A small network was shown many inputs. Here are its activations along a few directions, one row for each input.
In each table, some parts of the input vary, and every possible input appears once, in random order.
A made-up example of a description, with smaller parts first: one of 5 places around a ring, together with either a single point or one of 11 places around a ring or (one of 2 separate values, together with one of 6 places along a line).
Shared parts are said once, and a part with two or three values counts as separate values.

Other details of the inputs vary at random and push rows far along two fixed directions, the same in every table; ignore that.

Rows:
x1: [  3   3 -11  19   5 -18   1  16   7   7  11   2 -18  25]
x2: [ -1  -1  12 -10   1   5 -14  -2 -15 -11 -17 -11  15 -25]
x3: [-34 -19 -45  -5  -6   4  39 -22 -18  11  10  -7 -15   6]
x4: [ 17   1  15   1  -4   1 -16  11  22  -7  -8  13   7  -9]
x5: [ -5 -32  -8 -19 -16   8  -7 -16 -12   4  -6  -7  12 -32]
x6: [-25 -23 -25   5 -13  -1  42 -28 -16  29 -15  -2 -28  11]
x7: [ 10   7  12  23  -2 -14   2  16   5   3  -1  -5 -14  26]
x8: [-6 32 -7  8 11  1 -6 15 17  9 10 -1  0 21]
x9: [  0   9   4  12  -9 -11   7   2   2  -5  12 -17  -5  36]
x10: [-14  -8   6   0  -5   6   7 -13 -14 -11  -7 -11   7 -20]
x11: [ -1 -23   9 -23  -1  22  -4 -19 -14   1  -4  15   6 -32]
x12: [-14 -10  -9 -24  11   8  -7 -10 -20  -5  -8   1   8 -41]
x13: [22 19  2 -1  1  0  8 14  5  4 19  4  3 24]
x14: [ 16  -5  -3  18  -9 -12   8  19  11  16  11   5 -11  27]
x15: [  4  14  -7  14  11 -19   1   4  21   4   2   8  -3  21]
x16: [  0  29  30   5   6   9 -24  10  11  -5 -12  -4  15 -12]
x17: [ 10  23  15  13   7   2   5   8   1 -12   7  -3   1  28]
x18: [22 16  2  0  5 -3  3 21  8  3 15 -3 11 21]
x19: [ 14  20  27  -2  13   0 -17  13  -3 -17  -6  -9  17 -11]
x20: [-10   0  -9   8  -4  -7  30 -14   6  14 -13   0 -15  25]
x21: [ 11  -5  16   3  -5   2 -15   5   2 -13   7   1  26 -27]
x22: [-21 -12  -9 -19 -11  24   6 -13  -5  22 -12   8   7 -30]
x23: [ 19 -10  19  10  -4  -8 -21   2   8   5  -7  14  14 -27]
x24: [-18 -25 -15  -1   0  -4   0 -22 -12  12 -14  11  -8 -33]
x25: [-20 -11 -29  -2  -8  -8  14 -12  -7   5  16  -9 -12  20]
x26: [-20 -17 -24 -21   2   6  -1 -13 -23   1  -9  -4   4 -28]
x27: [-20  -4 -30 -19   3   7  24 -17 -20  10   6   3 -16   0]
x28: [ -2 -11 -30 -10 -11   5  25   0  -9  19   6  -6  -1  19]
x29: [ 10  12  15  16   1  -6   0  20  14  -9  -3  -6 -16  23]
x30: [  0  -6 -11  -3  -6  12  22  -5  -7   7  11   8  -1  14]
x31: [  9 -13  15  -4 -13  -3 -21   0   1  -9   7  -1  19 -17]
x32: [ 17   0   1  10  -6  -3   4  22  19   3   8   5 -11  21]
x33: [ -2  -7   9  -4  -6  -1 -13  -8  -8  -9  -9 -19   7 -12]
x34: [  4   3  16 -10  18   8 -25  -5  -4 -15   4  11   6 -21]
x35: [ -1  -7   6  -1   7  -2 -21  10   6 -14  -7   7  -7 -26]
x36: [-19  -6 -31  -4  -1   0  21  -8   7   7  -5   6 -25  15]
x37: [  1   7  21 -14   4   9  -8  -8 -16 -12 -11   0   7 -27]
x38: [  9  12  -9   8   6 -16 -15  12  10  -7  17 -16   4  23]
x39: [  2   7  12  -2  14   5 -23   0  -6 -21   4  10  14 -23]
x40: [  7  18  12  12   0  -5   2  10  20  -9 -10  -2 -11  24]
x41: [ 17  16  41   1  14   8 -26   2   1 -21  -3   2  10  -7]
x42: [ 14   5  -4  12  -4 -12  14   5  23  16   3  10   0  28]
Description of these inputs: one of 3 separate values, together with either a single point or one of 5 places around a ring or one of 8 places around a ring.
Q: Changing only the choice among 3 separate values turns x15 into x42. The same change can be made to x35. Which row results?
A: x32
Q: Changing only the choice among 3 separate values turns x22 into x16. The same change can be made to x13. Which row results?
A: x37
Q: Change only the place on the ring of 5 in x7. List by row number the other rows that result.
A: x6, x20, x29, x40

Rows:
x43: [-10 -17  -5  -5  -7   9  32 -16 -18   4 -10  -5 -20  11]
x44: [  6   1  13  -4  -3   7 -23   7   4  -4  -5   3  26 -26]
x45: [ -9   4  10  -5  -3   8  -6  -8   1   0 -13  -2   9  -9]
x46: [ 11  16  -5   3  -4   7  23  12  10  16  10   2 -12  38]
x47: [ 15  14  37   8  -3   4 -14  10   3 -16 -11  -7   8  -7]
x48: [ -1 -12  -8  -3   1  -3 -11  -6  -9  -3  10  -4   6  -8]
x49: [10  9 23  1 -5  8 -6  3  9 -7 -6 -1  5  0]
x50: [  2  14 -13   6   3  -1  29  -1   0  18  16   8 -13  39]
x51: [ -1   5  16  -2  12   2 -25  -8   0 -18  -3   3   9 -22]
x52: [  9   2  23  27   1 -19 -18  12  19  -6 -17   5  -9  -3]
x53: [  9   6 -12  23   1 -17  12  15  27  21   2  15 -25  35]
x54: [  3 -18 -13  -8  -8   9  25  -5  -6   8   7   6  -5  10]
x55: [ 11 -26  10 -14  -9   6  -5  -8 -12  -4  -2   2  10 -24]
x56: [-29 -41  -9  -7 -13   3   6 -30  -3  12 -32  16 -18 -44]
x57: [ -5   4  14  -7  10   1 -27   1   0 -23  -2   2   2 -23]
x58: [ 33   7  31   5  -7  -2 -27  20  12 -11   7  -5  23  -6]
x59: [-11  13 -10  12  -6   0  26   2  -2  13  -3 -16 -13  41]
x60: [-24  -2 -25  -4   0  -1  27 -14 -16   5  -9 -13 -20  15]
x61: [  6  -4   1  -8   2  -7 -25   2  -5 -11  -1  -6  18 -24]
x62: [ 12  13 -11  13  -1  -7  21   8   7   9  24   3   0  39]
x63: [-11 -15 -27  -8  -5  -3   8  -2 -11   3  15  -7 -12   8]
x64: [  8  29 -16   5  14  -9   8  16  11   6  12  -1  -8  39]
x65: [-16  -5   1  -5   6   1  -6  -4 -15 -15  -6  -6 -12 -13]
x66: [  9  21 -22   9   6 -12   8  17  12   1  19  -5   0  38]
x67: [ -7  21  -8  14   3  -9  20   7   5   6   3 -19 -11  38]
x68: [ 2 16  3 -3 10  1 -7  8  7  4 -1  1  9 -6]
x69: [21  8 12  4 -7  5 -4 16 12 -3  8  1 13  5]
x70: [  4  22 -14   5  14  -6   5  21   9   0  21   2 -17  38]
x71: [ 17  -7  12  19  -2 -16 -25  15  25  -2  -6  17   7 -17]
x72: [ 13  20  22   0   8   5 -25  16  10  -2  -5   5  19 -10]
x73: [ 13  27  22   4  15  -9 -33  12  14 -24  -3  -2  16  -7]
x74: [-13 -11  11  -4  -2   6   8 -21 -23  -4 -13   0  -1 -24]
x75: [ 27  14  40   4   7   0 -23  11  13 -22  -2   5  13  -2]
x76: [ -5 -25   2 -24  -1  20  10 -17 -18   6 -14  15  -4 -31]
x77: [  2  18  -5  13   0  -6  25  -2   6   7  15  -1 -12  49]
x78: [-21  -5   2 -14   0   8  -4 -16  -5  -2 -16  -4   8 -31]
x79: [-23 -23 -18 -19  -7  12   7 -17 -13   8  -9  -1  11 -40]
x80: [-15 -25 -29  -9 -16   1  36 -25 -20  22  11  -2 -10  10]
x81: [ -2  -3  -6  -6   5   1 -14   8  -1 -13  12   3   4 -16]
x82: [-29 -37 -26 -25 -15  10  14 -28 -24  17 -11  -8   4 -39]
x83: [-19 -19 -33  -8  -1   8  20 -17 -14  10   9   2  -7  -1]
x84: [ 20 -11  17  18  -6 -22 -31  14  21  -2  -5   9   7 -15]
x85: [ 12  20   5   7  19  -1 -15  12   8  -5  12   5   3  10]
x86: [ -8  -1  14   1  11   2 -17 -10 -13 -17  -9  -4   2 -25]
x87: [-14 -18 -24  -8 -17   5  20 -10 -11  22   1 -10   0   9]
Q: Changing only one part turns x76 into x55. The same change can be made to x46. Which row results?
A: x58
Q: What is each input in this table made of?
A: one of 5 places along a line, together with either a single point or one of 8 places around a ring
Q: Start at x44 and move only the place on the ring of 8, one step at a time. The first step leads to x79. Which rows follow, in order?
A: x66, x81, x83, x62, x54, x69

Rows:
x88: [-18 -26  -7  -3  -7   0   3 -17  -5   8 -17  11 -11 -30]
x89: [-10 -28 -21 -19  -4  13  20 -12 -15   7   0  12 -23  -7]
x90: [ 25  38  16  34  14 -24 -10  24  32  -4  13   4  -1  43]
x91: [-17  -2 -12   4   1  -1  20 -15 -11   5  -2  -6 -16  16]
x92: [ 34  44  19  16  22  -6  -7  31  18 -13  27   6  -2  51]
x93: [  2  14  -6   6  11 -11  -9   3   4  -7  15  -3   7  12]
x94: [ -7  13   0  11   2  -4  13   3   6   0  -6  -6 -19  25]
x95: [ 20  15  13   1  16   0 -10  10   7 -11  15  17   4   7]
x96: [-10 -11  -2   2   2  -4   0 -18  -8  -1  -6   4  -1 -15]
x97: [ 11   4   5   3   1  -2 -19  15  14   1   0   7  13 -11]
x98: [-15   5 -15   9  -2  -3  28  -6  -5   2   2 -14 -24  39]
x99: [ -2  -2 -14   2   1  -9  -4   7   2  -4   9  -8  -6  11]
x100: [ 13  23  36  13  15  -8 -32  11  12 -17 -11   5  11 -16]
x101: [-17  -1 -28 -13 -12  14  40  -8 -11  17   7 -14 -13  32]
x102: [ -7 -15 -15   6 -11  -1  22  -4   6  20  -7   7 -15   9]
x103: [ 11  -5   5  -5  -6   3 -14   7   5   2   6   4  18 -15]
x104: [ 10  -6  24   1   1  -3 -20  -8  -6 -12  -5   5  21 -31]
x105: [-47 -25 -35 -27  -7  19  29 -31 -28  12 -18  -6 -21 -23]
x106: [ 20  10  -2  25  -5 -18  11  15  14   6  21  -4  -5  46]
x107: [-36 -43 -30 -14 -16   6  28 -30 -17  20 -24   5 -30 -24]
x108: [ -3   1  13  -8  11  -1 -33  -5   0 -12 -10  10  20 -49]
x109: [ -4  -7   1  -4   4  -3 -23   1   3  -4  -6   8   8 -35]
x110: [  7 -19  15 -19  -7  10 -29   0  -4  -8 -10   2  22 -49]
x111: [ 19  13  17  -2   4   0 -21  10   9  -7   8   4  28 -11]
x112: [15 15 22  8  0  1 -4  6  7 -1  0 -1  9 11]
x113: [-12   0   0 -14   3  13  -4  -8  -7   4 -13   2   9 -26]
x114: [-27 -12 -36 -17 -10  12  42 -18 -25  13   7 -19 -16  22]
x115: [ 39  30  12  21  15 -12 -10  36  26  -9  31  12  -3  46]
x116: [-11 -13  22 -13  -4  15 -12 -13  -8  -7 -32   3   5 -48]
x117: [-22 -15 -12  -8  -7  12  26 -21 -11  18 -19   3 -13  -8]
x118: [-13  -2 -38   2  -4  -7  25   4   5  17   8  -5 -26  35]
x119: [16 21 13 17  3 -9  4  9  4 -4 11 -8  3 33]
x120: [ 10   4  -4  16  -7  -9  12  15  20  12  -1   1 -15  33]
x121: [ -1  14  20  -6  15   2 -33   3   0 -16 -10   3  18 -36]
x122: [ 10  -4  -4  12 -12  -4  15   4  10  15   8   3  -6  26]
x123: [  2  24  -8   4   2   3  13  16  11   5   5 -11  -7  36]
x124: [12 11 -2 15 -5 -6 20  4 13 14 13  1 -3 41]
x125: [ -8 -23   1  -2  -5  -3  -9 -10  -8  -6 -13   0  -7 -24]
x126: [ 19  37  27  11  18 -10 -37  27  12 -32  11 -14  17  10]
x127: [ -9 -22 -27   2 -17  -4  36  -9  -8  17   5  -8 -23  29]
x128: [  3 -13  -4  -6  -4  -1  -9  -1  -8  -2   8  -1  15 -19]
x129: [  6  -3 -17   0  -6  -6  10  10   0   3  16 -12  -3  24]
x130: [-20  -2 -12 -11   6   4   2 -13 -16  -3   0  -7   1 -10]
x131: [ -2  -3  -8   2   4  -8 -12   3   1  -5   9  -1   4  -5]
x132: [ -2 -12 -23   6 -19  -2  37  -1   4  23   6  -4 -23  43]
x133: [ 15  19 -13  14  -1 -10   7  28  24  11  13  -5  -9  47]
x134: [ 12  12  17  -1   9   0 -28   9  12  -6  -4   9  25 -25]
x135: [-26 -26 -36 -20  -9   9  31 -30 -27  17   4  -3  -2  -9]
x136: [ -6 -16  25 -16  -9  18 -10 -15 -14  -9 -23   0  11 -45]
x137: [ -1   0   9 -16  -1  14  -9  -6 -10  -1  -4  -1  19 -25]
x138: [ 15  13  31 -10  15  12 -24  10  -3 -27   0   8   7 -19]
x139: [  4   5  18 -11   6   5 -23  -2 -13 -16   0  -5  26 -30]
x140: [ 14   7  28   8   5  -3 -23   4  14  -5 -13  13  16 -23]
x141: [-10 -11   4  -7  -8   7  12 -14 -18  -4  -8 -10  -3  -6]
x142: [ -2 -21  18   0   0  -4 -29 -10  -6 -14 -14   7  10 -50]
Q: Changing only one part turns x128 into x139. The same change can be made to x122. Which row results?
A: x112
Q: Changing only one part turns x110 into x101. The same change can be made to x120. Which row results?
A: x116
Q: What is each input in this table made of?
A: one of 5 places along a line, together with either a single point or (one of 2 separate values, together with one of 5 places around a ring)
Q: List by row number the other rows that have the place on the line of 5 in common with x111.
A: x90, x93, x95, x96, x104, x108, x124, x134, x135, x140
Q: Change only the place on the ring of 5 in x113. List by row number the other rows that result.
A: x121, x130, x137, x139
Q: Change only the place on the line of 5 in x91. List by row number the other rows that result.
A: x96, x98, x125, x142
